A small network was shown many inputs. Here are its activations along a few directions, one row for each input.
In each table, some parts of the input vary, and every possible input appears once, in random order.
Descriptions start from the smaller parts, as in this example, which fits no table here: one of 6 places along a line, together with either a single point or one of 9 places along a line or (one of 2 separate values, together with one of 5 places around a ring).
Shared parts are said once, and a part with two or three values counts as separate values.
(in the rows, 100 means zero)

Other details of the inputs shift rows strongly along two fixed directions, in all tables alike. That doesn't count.

A family of inputs:
r1:  89 169 107 107  48  43  60  81  79  94 121 127  70  85 122
r2:  82 161  93 111  65  28  56  99  88 128 116 143  81 110 121
r3:  95 167 121 117  51  37  57  92  76 101 111 131  84  88 111
r4:  96 156 141 102  76  57  46  82  81 125 107 133  71  63 117
r5:  92  83 108  83 136 107 128 139 158  39  49  82  87 119  73
r6: 123  81 120  76 156 109 114 118 162  49  60  70  88 109  88
r7: 132  79 110  90 170 107  98 117 143  40  52  71  95 116  99
r8:  99  43  54 121  62 149 145 101  46 115 136 111 179  85  62
r9: 107  43  63 110  49 162 156  80  49 126 166  81 129  80  77
r10: 105  88  99  78 180 103 113 114 137  70  42  54  93 142 117
r11:  82 145 119 118  98  58  22  89  71 113  82 154  96  60 118
r12:  72 149 105 108  63  38  53  97  97 141 118 140  61 103 115
r13: 131  39  77 121  94 163 126  81  25 133 141  93 155  75  87
r14: 114  97 114  76 136 126 136 113 158  38  71  66  60 124 107
r15:  65 154 122  95  84  48  44  77  88 153 100 119  82  86 132
r16: 119  42  57 127  56 143 139  91  54 114 153  92 175  91  66
r17:  88  42  62 114  70 167 146  84  56 166 145  80 160 105  95
r18:  66 167  98 107  57  31  53  92  83 130 101 117  95 110 127
r19:  98  87 115  86 147 123 124 134 162  44  45  91  92 117  87
r20: 118  45  83 122  63 174 148  87  50 137 152  94 148  82  80
r21:  78 154 112 111  75  55  48  90 101 146 114 150  66 102 127
r22: 128  91 107  74 168 117 115 108 131  36  63  65  69 117 112
r23: 103  81 117  72 161 114 120 127 154  51  43  90  92 102  85
r24: 112  82 110  88 130 101 123 129 167  37  65  62  83 126  78
r25:  85 158 131 115  50  48  55  92  85 115 113 125  65  78 106
r26: 116  43  73  97  75 171 145  69  44 136 161  89 135  65  87
r27:  83  37  55 110  58 151 150  91  52 162 148  70 155 107  82
r28: 118  87 118  91 141 118 118 124 171  42  61  71  88 124  91
r29: 114  80 103  63 173 104 131 120 161  77  62  82  70 139  98
r30:  92 150 103 112 108  47  31  82  75 142 103 146  75  92 131
Each input here is: one of 5 places along a line, together with either one of 2 separate values or one of 4 places along a line.
Q: List by row number the other rows that have the place on the line of 5 in common with r29.
A: r4, r6, r15, r23, r26
Q: Which other rows does r15 become when the place on the line of 5 takes its other values? List them by row number.
A: r10, r17, r18, r27
Q: Which other rows does r17 become when the choice among 2 separate values takes its other values? List them by row number.
A: r21

A family of inputs:
r31:  79 124 117  97 124  74  68 107 129 110  65 100  90 115 117
r32: 125  22  71  98 141 175 173 124 114  51  78  55 153 122  70
r33:  96  85  89 106 116 107  96 103 106 132 100 111 111 114 102
r34: 101 103 114  66 171 101 118 123 169  66  48  83  52 140 115
r35:  92  77  78 102  79 124 108  76  33 144 132 107 134  68  98
r36:  61 149  91 100  34  56  99  97  88 126 126 116  76 113 112
r37: 117 121 112  88 131  67  79 100 113  83  84  99  70 108 112
r38:  84 142 120 125  47  55  38  90  80 133 125 157  94  60  96
r39:  94 156 119 128  50  66  36  71  57 118 123 130  97  63 124
r40:  95 127 124  94 122  79  71  95 125 106  78  84  74 113 127
r41: 117  49  67  82 108 131 192 127 144  59 101  27 105 168  79
r42: 104 125 109 107 115  77  76 115 122  66  74 121  88 107 104
r43: 111  70  79 112  77 123 103  72  32 145 143  93 143  74  96
r44:  64 142  85 113  36  43  85 106  98 127 119 118 100 122 103
r45:  90 122 128 101  97  74  74 112 129  78  74 106  91  87  91
r46:  93  31  64 105  87 180 149  80  47 163 142  84 155  89  93
r47: 102  95 108  97  85 112 108 100 100  97 114 116  90  78  85
r48:  98 124 107  81 127  72  85 101 104  90  82 116  68  98 111
r49: 110  70  98 122  49 134 107  77  54 132 151  96 137  60  81
r50: 128 100 130  81 142  94 113 124 171  32  64  75  59 118  89
r51: 106 124 117  95 126  77  73  98 130 108  88 100  64 118 124
r52:  88 127 133  87  99  86  88 106 127  70  77 100  70  83  98
r53: 123 100  98 113  95 110  97  93  88  86 115 106 102  95 103
r54: 110  86  88 103 101 130 121  99  86  84 109 111 106  93  97
r55: 118  43  81  88 133 172 170 113 107  52  84  61 127 111  83
r56:  91 121 110  92 125  63  71 106 107  90  66 103  97 101 106
r57: 105  63  66 116  84 117 103  87  40 151 139 123 148  81  85
Q: Changing only one part turns r51 into r33. The same change can be made to r50. Which row results?
A: r38
Q: What is each input in this table made of?
A: one of 3 separate values, together with either a single point or (one of 2 separate values, together with one of 4 places along a line)
Q: List by row number the other rows that have the choice among 3 separate values in common with r54.
A: r34, r35, r36, r46, r47, r48, r52, r55
Q: Which other rows does r53 become when the choice among 3 separate values takes its other values? List them by row number.
A: r42, r54
Q: Which other rows does r37 become when the choice among 3 separate values takes its other values? List them by row number.
A: r48, r57
